These are the activations of a small network on made-up records, seen along a few directions, one row for each record.
Each row is followed by the record's values for the fields Nasat, Mulef, Rupem, Liva, Rol, Seduk, Filas.
A field that a record lacks is left out.
The largest differences between rows may come from other fields.
In the rows, zero is written as 500.
Strong random noise was added to every row along 16 fixed directions; ignore it. To show where, here is one row again and again, with new noise each time:
[613 189 415 494 795 522 441 586 348 455 512 830 667 272 482 700 786 482
 270 409 592 574 580 398 374 529 655 489 394 586 720 311 423]
[742 544 439 612 344 278 660 450 533 444 623 613 483 681 420 397 521 343
 461 543 540 436 648 447 387 175 696 402 536 630 189 574 398]
[388 236 567 484 593 570 560 334 614 448 500 524 511 694 432 571 242 495
 347 627 695 572 521 307 619 359 496 497 275 528 736 429 458]
[663 358 568 582 551 597 392 587 433 587 638 304 850 318 287 412 484 448
 311 514 377 405 780 101 226 393 355 471 465 631 263 292 560]
[453 332 509 573 580 651 348 317 438 853 519 441 553 475 468 544 436 553
 544 353 215 473 306 445 596 565 236 721 712 573 630 235 479]
[344 403 370 663 515 479 452 720 424 640 792 458 627 503 445 598 644 625
 408 526 464 606 398 441 705 519 448 542 644 466 780 296 493]
[497 408 699 352 435 534 558 368 531 609 419 320 295 490 401 275 506 478
 614 490 451 505 493 608 446 584 585 673 500 416 243 649 502]
[480 414 641 450 581 693 255 295 444 568 497 548 351 381 377 630 599 534
 500 562 613 558 465 412 625 490 450 747 160 527 592 343 561]
[494 395 607 386 684 553 473 529 412 530 397 285 309 297 524 449 649 479
 543 527 542 467 495 525 244 809 746 663 546 403 206 612 430]
[392 440 488 523 447 601 664 630 525 506 543 331 321 657 433 433 265 485
 637 658 499 389 616 428 551 533 352 693 518 555 408 552 470]
[465 440 557 184 309 346 638 522 345 619 597 475 894 262 322 209 852 464
 376 216 256 448 668 497 261 594 570 241 767 461 444 413 489]
[549 203 545 451 642 496 631 255 485 580 450 675 583 642 382 413 271 388
 427 400 289 362 603 423 330 384 406 514 493 675 545 382 454]
[790 235 176 345 519 460 563 554 486 557 179 421 353 502 579 229 582 269
 628 441 276 495 702 711 580 481 462 635 745 191 387 357 274]
[438 799 569 456 371 459 659 480 529 268 340 354 392 563 610 475 262 418
 550 608 836 380 291 333 509 637 907 213 462 577 189 739 321]
[545 574 573 515 331 370 571 199 764 317 338 314 706 576 327 257 326 326
 568 380 538 497 551 626 673 381 649 427 277 520 617 377 484]
[694 389 619 686 436 477 446 460 556 513 527 552 510 604 587 484 394 474
 301 562 606 607 449 420 555 292 422 428 422 610 479 532 572]
[616 379 400 340 458 468 249 254 402 620 328 595 315 391 779 624 900 434
 353 437 645 680 334 611 720 530 527 496 566 276 716 293 388]
[324 520 617 253 276 375 575 544 398 517 553 527 367 574 567 365 645 600
 283 598 777 712 152 459 782 536 874  73 499 215 500 700 441]

[407 236 558 394 812 640 480 248 440 601 391 707 334 513 604 755 389 523
 515 467 540 492 432 430 306 570 469 747 555 607 515 559 382] => Mulef: k1 / Rupem: v2 / Liva: g2 / Rol: f1 / Seduk: z5 / Filas: p3
[321 658 528 543 366 657 468 198 706 567 462 426 549 552 535 817 356 588
 592 406 814 569 238 290 745 457 541 554 514 641 626 474 326] => Mulef: k2 / Rupem: v2 / Liva: g1 / Rol: f1 / Seduk: z2 / Filas: p1
[663 697 356 607 427 432 271 520 508 408 431 537 436 463 718 621 666 434
 512 506 591 550 484 727 642 439 359 550 487 452 671 364 517] => Nasat: y1 / Liva: g3 / Rol: f1 / Seduk: z5
[538 252 738 635 698 534 592 652 651 340 321 407 720 409 456 244 256 518
 453 393 340 590 553 731 399 691 454 504 346 513 685 610 734] => Nasat: y1 / Liva: g1 / Rol: f2 / Seduk: z1
[471 471 285 809 471 324 549 657 624 605 820 349 670 627 384 565 642 524
 445 498 516 561 507 486 618 311 615 562 695 468 574 337 403] => Nasat: y1 / Liva: g3 / Rol: f2 / Seduk: z5
[404 628 437 453 520 267 463 352 507 381 522 421 500 721 522 309 325 432
 444 610 335 504 494 645 532 410 535 254 446 281 621 437 554] => Mulef: k2 / Rupem: v1 / Liva: g1 / Rol: f1 / Seduk: z1 / Filas: p1
[139 745 359 408 432 629 564 755 227 489 851 675 358 542 412 797 578 634
 660 663 489 247 609 340 512 637 242 625 528 696 646 415 510] => Liva: g1 / Rol: f2 / Seduk: z6
[646 262 524 416 520 663 594 549 610 623 296 374 459 401 388 312 509 508
 662 405 383 631 580 577 548 514 521 734 555 336 316 606 447] => Liva: g3 / Rol: f2 / Seduk: z1
[722 366 788 650 502 439 473 453 602 546 382 475 252 611 599 269 357 501
 486 530 435 644 375 808 461 461 512 647 499 487 306 790 653] => Nasat: y1 / Liva: g2 / Rol: f1 / Seduk: z4
[302 762 530 401 590 443 489 557 516 272 388 227 341 608 631 451 210 467
 565 715 645 425 458 560 425 647 614 369 404 308 382 677 495] => Nasat: y1 / Mulef: k1 / Rupem: v2 / Liva: g3 / Rol: f2 / Seduk: z2 / Filas: p3
[666 486 320 831 691 422 473 654 563 371 478 487 659 558 456 409 307 423
 555 527 318 538 554 588 554 356 550 550 445 482 494 433 504] => Liva: g3 / Rol: f2 / Seduk: z1
[498 821 272 372 347 441 168 371 529 405 668 358 535 564 525 658 592 470
 518 799 675 638 787 346 582 101 319 551 418 203 458 360 440] => Mulef: k1 / Rupem: v2 / Liva: g1 / Rol: f2 / Seduk: z2 / Filas: p3
[552 661 542 707 431 604 204 379 631 612 542 180 573 262 496 722 714 572
 592 460 646 672 397 392 611 519 514 782 533 508 422 391 499] => Mulef: k1 / Rupem: v2 / Liva: g2 / Rol: f1 / Seduk: z4 / Filas: p3
[367 651 458 185 601 512 409 266 305 473 325 559 547 392 498 472 512 442
 555 403 301 315 392 472 396 705 555 262 481 397 566 327 435] => Liva: g1 / Rol: f2 / Seduk: z5
[521 545 501 664 321 406 465 574 481 532 692 409 282 607 618 548 668 461
 332 680 737 528 516 401 639 363 474 489 472 502 335 534 574] => Nasat: y2 / Mulef: k1 / Rupem: v1 / Liva: g3 / Rol: f2 / Seduk: z6 / Filas: p3
[587 715 447 505 436 532 335 574 337 498 546 526 597 495 446 450 371 504
 460 624 456 441 431 263 538 375 503 263 524 487 312 424 489] => Nasat: y1 / Liva: g2 / Rol: f1 / Seduk: z3
[784 387 407 652 483 511 482 638 519 562 561 660 686 319 288 512 718 481
 489 365 488 603 601 389 569 280 607 596 446 576 360 419 450] => Mulef: k1 / Rupem: v2 / Liva: g2 / Rol: f1 / Seduk: z4 / Filas: p3
[686 398 587 506 516 657 495 449 502 491 260 561 586 474 504 399 228 463
 468 451 454 491 426 349 535 467 436 374 443 600 408 514 511] => Liva: g2 / Rol: f1 / Seduk: z3
[295 477 371 477 200 462 668 521 641 634 707 458 577 674 427 527 596 569
 601 456 499 612 555 519 821 355 291 588 654 444 773 422 469] => Mulef: k1 / Rupem: v2 / Liva: g1 / Rol: f2 / Seduk: z5 / Filas: p3
[313 542 345 492 588 420 678 669 286 432 320 649 469 695 730 334  97 420
 491 403 110 174 257 647 594 787 270 160 640 574 808 391 560] => Mulef: k2 / Rupem: v2 / Liva: g3 / Rol: f2 / Seduk: z4 / Filas: p2
[483 682 620 618 614 587 358 525 546 301 431 440 565 449 585 591 276 563
 546 649 635 570 394 426 457 561 610 464 411 543 435 635 532] => Nasat: y2 / Liva: g1 / Rol: f2 / Seduk: z6
[428 517 525 461 403 281 538  93 617 552 452 158 563 476 632 458 705 292
 446 294 422 289 661 623 225 649 462 567 720 567 548 288 507] => Nasat: y2 / Mulef: k2 / Rupem: v1 / Liva: g3 / Rol: f2 / Seduk: z4 / Filas: p2
[557 327 729 393 580 680 332 484 638 481 418 441 695 542 434 394 159 620
 352 632 493 710 584 432 495 305 162 459 241 373 666 570 697] => Liva: g1 / Rol: f2 / Seduk: z5
[363 544 684 319 488 525 612 379 439 524 565 675 372 577 495 512 383 588
 606 546 496 509 479 498 323 463 538 557 587 576 285 825 493] => Mulef: k1 / Rupem: v2 / Liva: g1 / Rol: f1 / Seduk: z6 / Filas: p2
[523 562 257 410 404 434 470 426 499 528 438 311 478 499 492 423 637 357
 578 491 407 407 614 516 594 497 487 483 616 277 495 253 374] => Nasat: y1 / Liva: g1 / Rol: f2 / Seduk: z2
[638 375 512 515 382 550 633 247 707 529 392 576 462 542 370 527 554 409
 641 329 569 492 606 604 596 402 480 764 410 688 601 420 448] => Liva: g2 / Rol: f1 / Seduk: z3
[443 519 646 166 714 403 232  63 420 482 346 549 189 490 672 549 657 525
 422 606 599 687 323 672 321 537 821 403 401 143 472 633 462] => Mulef: k2 / Rupem: v1 / Liva: g1 / Rol: f1 / Seduk: z2 / Filas: p1
[511 391 598 556 403 352 594 552 468 507 591 514 753 462 660 487 583 521
 190 453 597 584 456 382 368 500 622 174 772 578 479 584 488] => Nasat: y2 / Liva: g1 / Rol: f1 / Seduk: z6
[561 610 484 547 261 478 368 560 564 551 561 365 627 475 638 480 545 545
 428 513 537 686 513 518 658 354 247 456 671 400 486 544 561] => Mulef: k1 / Rupem: v2 / Liva: g1 / Rol: f2 / Seduk: z6 / Filas: p3
[337 643 302 711 576 284 318 546 524 400 729 461 654 682 537 587 437 536
 365 631 532 648 369 567 754 317 526 364 424 319 816 317 542] => Mulef: k1 / Rupem: v2 / Liva: g3 / Rol: f2 / Seduk: z3 / Filas: p3
[501 716 224 638 573 424 527 615 596 328 586 515 756 560 236 537 337 436
 764 524 423 451 672 523 568 283 648 622 506 544 482 383 353] => Nasat: y1 / Mulef: k1 / Rupem: v2 / Liva: g3 / Rol: f2 / Seduk: z6 / Filas: p3
[314 254 539 362 758 569 392 380 431 526 452 607  68 580 605 650 570 518
 469 630 612 548 414 651 603 653 451 730 219 329 768 455 541] => Mulef: k1 / Rupem: v2 / Liva: g1 / Rol: f2 / Seduk: z5 / Filas: p3
[682 372 446 574 412 457 495 360 503 556 361 410 335 538 646 456 574 321
 397 465 515 423 509 471 587 503 425 474 530 545 448 342 490] => Mulef: k1 / Rupem: v1 / Liva: g2 / Rol: f1 / Seduk: z6 / Filas: p3

Here are new rows. What are their fields?
[705 672 560 546 568 490 397 538 368 430 490 627 461 425 580 499 482 452
 594 528 291 342 670 633 153 517 297 602 533 710 302 580 628] => Liva: g1 / Rol: f2 / Seduk: z6
[496 656 542 663 264 422 518 633 531 486 755 439 518 567 575 593 559 568
 465 617 617 560 612 474 449 369 362 561 686 621 421 635 560] => Nasat: y1 / Liva: g2 / Rol: f1 / Seduk: z4
[431 660 366 496 678 499 500 697 304 339 329 601 323 333 699 580 599 498
 695 452 443 388 351 779 478 941 615 546 592 532 629 513 466] => Liva: g2 / Rol: f1 / Seduk: z3
[444 370 630 405 399 541 705 410 635 471 478 346 139 678 652 590 507 507
 475 713 835 531 574 380 407 538 601 555 519 475 315 801 446] => Liva: g1 / Rol: f2 / Seduk: z6
[555 404 417 241 352 639 508 505 531 578 446 596 523 362 325 510 761 546
 685 439 532 637 736 550 582 403 434 747 565 389 536 476 407] => Nasat: y1 / Liva: g2 / Rol: f1 / Seduk: z3
[379 612 568 497 507 525 555 272 597 406 356 426 457 585 623 580 301 424
 659 455 467 298 521 620 405 701 354 620 552 720 682 445 507] => Nasat: y2 / Liva: g1 / Rol: f2 / Seduk: z6
[505 557 464 450 364 492 504 408 539 433 371 310 305 602 678 503 430 400
 520 622 643 455 588 481 533 524 453 500 563 414 424 503 429] => Nasat: y1 / Liva: g1 / Rol: f1 / Seduk: z1
[280 325 401 531 749 444 545 660 437 497 738 651 571 548 295 609 604 619
 466 544 465 547 493 559 495 569 666 580 456 470 839 372 495] => Nasat: y1 / Liva: g2 / Rol: f1 / Seduk: z3
[678 344 431 383 454 439 639 448 555 497 345 587 625 548 679 453 492 406
 422 403 480 533 668 528 328 375 421 417 782 512 445 612 388] => Liva: g3 / Rol: f2 / Seduk: z6
[637 127 635 657 609 665 414 527 670 456 380 560 745 327 369 520 534 540
 321 381 670 746 449 468 793 485 534 571 145 574 898 328 610] => Liva: g2 / Rol: f1 / Seduk: z6
[489 339 593 603 459 451 680 570 703 451 378 342 402 684 643 368 286 488
 435 512 592 570 374 673 624 583 482 439 534 433 617 641 536] => Nasat: y1 / Liva: g1 / Rol: f2 / Seduk: z5
[520 527 719 853 448 421 435 469 677 530 570 210 445 600 696 544 379 569
 327 555 717 591 216 531 558 570 563 464 505 600 476 611 612] => Liva: g1 / Rol: f1 / Seduk: z3
[376 585 391 425 402 551 411 546 326 612 566 682 261 414 605 665 833 562
 535 464 572 504 375 576 763 622 344 613 453 481 660 402 536] => Mulef: k1 / Rupem: v1 / Liva: g1 / Rol: f2 / Seduk: z3 / Filas: p3
[420 519 443 328 499 571 481 543 409 695 661 482 411 534 379 519 578 596
 614 562 379 468 596 464 364 434 388 691 665 397 304 574 452] => Liva: g3 / Rol: f2 / Seduk: z3
[705 338 619 774 799 342 288 552 527 632 712 787 534 695 651 550 422 702
 340 557 300 823 279 798 314 246 469 557 702 441 582 740 636] => Liva: g1 / Rol: f2 / Seduk: z6
[899 261 456 691 649 449 487 547 469 536 352 661 501 280 303 313 718 332
 477 314 330 489 503 580 517 473 827 567 356 566 306 347 466] => Nasat: y2 / Mulef: k2 / Rupem: v1 / Liva: g2 / Rol: f1 / Seduk: z4 / Filas: p1
